Each row below holds a small network's activations on one input, seen along a few directions.
In each table, some parts of the input vary, and every possible input appears once, in random order.
Descriptions start from the smaller parts, as in this example, which fits no table here: values(2) and (point or line(11) or (line(4) and ring(8))).
Shared parts are said once, and a part with two or three values counts as separate values.

Other details of the inputs vary at random and push rows far along three fixed directions, the same in every table; ignore that.
To show where, the next rows are all for the same input, with only those details redrawn:
[ 31   1   4 -12  -5  25 -11 -11  -8  -5   6]
[-25  -6  -3  22   8  -7  -6   9  10  -2  16]
[-11   0  -2  14   3  -1  -3   3  -4   0   2]
[ 18  -6   4  -5   0  19 -13  -6   6  -5  17]
[ -3   4   0   9   0   2  -1   0 -12   0  -6]
[-8  0 -2 14  1  1 -1  3 -8  0  4]
[-14  -3  -2  17   4  -1  -2   5  -2   0   9]
[ -4   2  -1  12  -1   3   1   1 -13   1  -1]

Rows:
x1: [  8   6   0 -10  -7  -4  10  -5 -29  11  -6]
x2: [ 17 -13   7 -17  -1   7 -15  -3   6   1  23]
x3: [22 -2  0 -6 -4 16  0 -7 16  6 18]
x4: [ 15 -13   4  -4   2   2  -7   8  17  -1  26]
x5: [ -1   2   4   8  -1   2   1  -6 -18   3  -6]
x6: [-12  -5   1  16   1 -14   3  17   8  -5  10]
x7: [ 4  5 -2  2 -4 -9 13  6 -8  8  1]
x8: [  5   3  -8  -1  -4   6  15  -5 -23   0 -12]
x9: [ 13   3   9   1   0  -3   9  -2 -25   0 -13]
x10: [  6   3  -1  -2  -1  -1   2   3 -27  -1  -8]
x11: [  9  13  -6 -18  -9 -11 -10  -8   0 -12 -53]
x12: [-21  -8   1  12   8 -19   8   8  14   6  21]
x13: [11 -1  1 -7 -6 17 -9 -5 17 -4 28]
x14: [ -6  -4  -3   1  -3 -12  -3  11  -6   6   5]
x15: [ 18   7   1 -21   4  -5 -28 -13  45  -6 -20]
x16: [-22  11  -2  -2  11 -27 -13  -9  42  -1 -24]
x17: [-11  -3  -1  22  -2  -4   4  10  11  -2   5]
x18: [-7  2  0 13 -8 -1  0  6 -6  0  0]
x19: [-9  5 -3 16 -4 -1 11  4  9 -1  4]
x20: [ 18   0   6 -13  -2  20  -6 -17   1  -1  16]
x21: [-15  -1   1  17   7  -4  10  -4   6   4   6]
x22: [ -3  12   3  -5   6 -21 -14 -10  22  -1 -40]
x23: [ -2   4   0  10  -1   3   0   0 -13   0  -4]
x24: [-11  -3  -2   7  -4 -10  -1  13  -5  -3   7]
x25: [  0   4  -1   5   3  -3  12   3 -11  -2   2]
x26: [ -7  -7  -5   3   0   1  12  -6 -12   1   0]
x27: [ 43   6   4 -19 -16  24  -7 -12 -19   6  -5]
x28: [-10   3  -5   1   3  -6   5   3 -12   0   7]
x29: [ 15  -4  -1  -5 -10   3   9  -7 -29   7 -21]
x30: [ -4   3   1  -4   1  -5   8  -4 -22   4   2]
x31: [  2  -6   9 -18   3  32  -6   8  20   1  20]
x32: [-14  -1   6  -2   8   6  15  21   2   2  -1]
x33: [ 17   1   0 -12  -6  14  -7  -7   9   6  18]
x34: [-2 -1  2 10  5 -8  5  8 -7 -5 -1]
x35: [-13   1  -3  11   1 -13   9  12   9  -4  13]
x36: [ 24  -7  -5 -18  -8  16  -1  -8   4   2  10]
x37: [  2   1   2 -11  16  -6 -31 -10  56 -18  -7]
x38: [  9 -13  -5  -9  -5  15  -3  -2  19  -8  25]
x39: [-23 -15   3  18  11 -21   1  14  17   4  23]
x40: [-25  -3   2  -5   8   5   7  22   0   3   7]
x41: [  0   6  -2 -17   3 -15 -13 -16   4 -10 -47]
x42: [ -2  -3  -6  -2  -6  -3  11  -6 -14   7  -8]
x43: [  3   9  -7 -17  -2 -18 -14  -7   9  -4 -46]
x44: [ 30   2   5 -20  -9  22  -4 -18  -7   8  10]
x45: [-21  -9  -2  -1   4  12  14  17   1   1  -1]
x46: [ -5   4  -6  -4  -4 -10   5   5 -10   9   4]
x47: [ -9  21  -5 -20   0 -25 -16  -5  14 -10 -34]
x48: [ 4 -8 -1  3  9 13 -5 -4 31 -7 30]
x49: [ -2   3   5   4   3  -7  13  -2 -12   0  -1]
x50: [  9   2   5  -6  -2  -2   3  -4 -32   2 -12]
x51: [  5   1   5  12   1   2   9  -5 -14   3 -11]
x52: [-6 -9 -7  9  2 -1  5  4 -9 -4 -3]
x53: [-13   5  -5  11   1   1   4  -1  -5   2   6]
x54: [-16   2   6   4   6  11  14  14   8   4  -7]
x55: [-5 -1  3  8 -3 -5 -1  0 -9  9 -3]
The inputs of x4 and x27 match in every part but one. If x35 is changed in the same way as x4 into x27, which row does it become?
Answer: x13
The inputs of x22 and x39 match in every part but one. If x54 is changed in the same way as x22 into x39, which row does it become?
Answer: x32
What do these inputs look like to the network?
Answer: values(5) and (point or (values(2) and ring(5)))
Which other rows does x2 become when the values(2) part takes its other values? List them by row number.
Answer: x1
Which other rows does x8 become when the values(5) part takes its other values? List them by row number.
Answer: x25, x28, x48, x53
Which other rows does x52 become when the values(2) part takes its other values? List them by row number.
Answer: x8

Rows:
x56: [ -9  10   1   5   8  -2   7   2   3   0 -21]
x57: [ -7  17   7  -3   1  -5   4   6  -9   2 -21]
x58: [-18 -12   3  20   2   2  14  23 -12  14  26]
x59: [  1  -6  -7  25  -8   1  21   9 -26  13  18]
x60: [  8   9  -3 -16  -2   2   9  -7 -24   0 -39]
x61: [ -7  14   2  -8  -7  -4   5   1 -10  -1 -21]
x62: [ -3  10  -1   1   1 -18   2  -4  -7  -4 -14]
x63: [ -3   0  -4  25 -10   9  24   0 -31  13  16]
x64: [ 23   2  12 -27   2  21 -13 -12   7   1  -5]
x65: [-31 -21  -3   3  22  -8 -41   2  61 -16  36]
x66: [ -7  -8  -1  22 -13  10  23  16 -23  13  16]
x67: [-14   9  -2  -6  -1  -9   6   5  -1  -6 -15]
x68: [ 34   5   9 -23  -6  20 -12  -6   9   0  -9]
x69: [ 19   5  -1 -14  -6   4 -18 -12  22  -2   6]
x70: [-11   9   0   2  -3  -1   4  -2   2   1 -21]
x71: [  7 -11   5  19  -8  -4  17   5 -38   8  12]
x72: [ 13 -19   0   4   1  31  13   4   5  -1  37]
x73: [ 23   0   0 -24   4   8 -18 -21  13  -3   3]
x74: [ -7  19  -2  -2  -5 -14   1  -5  -9   0 -16]
x75: [  8 -20  -1   4  -3  30  10   2   8   0  41]
x76: [ 28  11   1 -25  -1   6 -13 -15   8  -7   1]
x77: [-15 -15  -6  25  -8   5  25  19 -15   8  23]
x78: [ 27   8   9 -28   4  18  -6  -4   6  -8  -3]
x79: [ -4   6  -3   9   2 -13   3  -9   0   0 -14]
x80: [ -4   3  -5   9   1 -21  -3  -2   7   0 -12]
x81: [ 25 -20   3  -2  -3  14   0  -2  -6   4  43]
x82: [-13   0  -5  -7  -2 -12   1   7   1   0 -14]
x83: [  1   7  -5  -1  -2  -6   9   6  -5  -2 -27]
x84: [-14   6  -1   8   8 -12   2  12  12   0 -15]
x85: [ -4   5   0  -5   5  -8   3   9  -6   3 -18]
x86: [-12   9  -3  -1   0 -12  -4 -11  -5   5 -15]
x87: [ -1  12  -7   6   0  -6   6  -9  -6   4 -15]
x88: [ -2   8   6   5   0 -19  -1  -3  -7  -7 -12]
x89: [  7  -7   1 -25   1  11 -12  -9  20  -7   2]
x90: [ 23  -6  10 -16   1   4 -18 -19  10  -8   1]
x91: [ 15  -8   0 -26   4   9 -11   1  19  -7   7]
x92: [  0  -2   8  -8  11  14 -16  -2  40  -4  14]
x93: [-51  -5  -6  21  19 -27 -24  16  40 -15  17]
x94: [ -1   7  -5  11  -5  -5  -7   3 -11  -5 -22]
x95: [ -7   6   2 -10  -5  -1   2  -6 -11   4 -27]
x96: [ 30 -15   9   9  -8  25   8 -10 -11   0  31]
x97: [ -9  -6  -3  14  -1   7  28  17 -27   2  15]
x98: [ -1  10   2  -7   6   0   7  -1 -15   4 -29]
x99: [-13   6  -5   1  -1 -18  -6   0   2   6  -3]
x100: [-53 -14  -9  21  20 -33 -28  19  44 -10  19]
x101: [-17 -13  -1  16  -7   2  17  18 -18  12  23]
x102: [-20   3  -5  18   6  -6 -11   1  10  -8  -8]
x103: [ -4   4  -2   0   3 -16   1 -11 -10   2 -20]
x104: [ 32 -13  -1  -7  -7  21   3  -4 -15   9  38]
x105: [ 40   0   8 -15  -9   6 -14 -16   7  -8  -8]
What do these inputs look like to the network?
Answer: values(5) and (point or line(4) or ring(5))
The inputs of x70 and x61 match in every part but the values(5) part. If x96 is changed in the same way as x70 into x61, which row does it become?
Answer: x88
Which other rows does x80 become when the values(5) part takes its other values? List them by row number.
Answer: x62, x79, x81, x103
Which other rows does x98 become when the ring(5) part takes its other values? List them by row number.
Answer: x60, x64, x89, x95
Which other rows agree with x82 in the values(5) part? List them by row number.
Answer: x58, x71, x81, x85, x91, x99, x100, x101, x104
Which other rows does x73 become when the line(4) part takes its other values? List them by row number.
Answer: x86, x90, x103
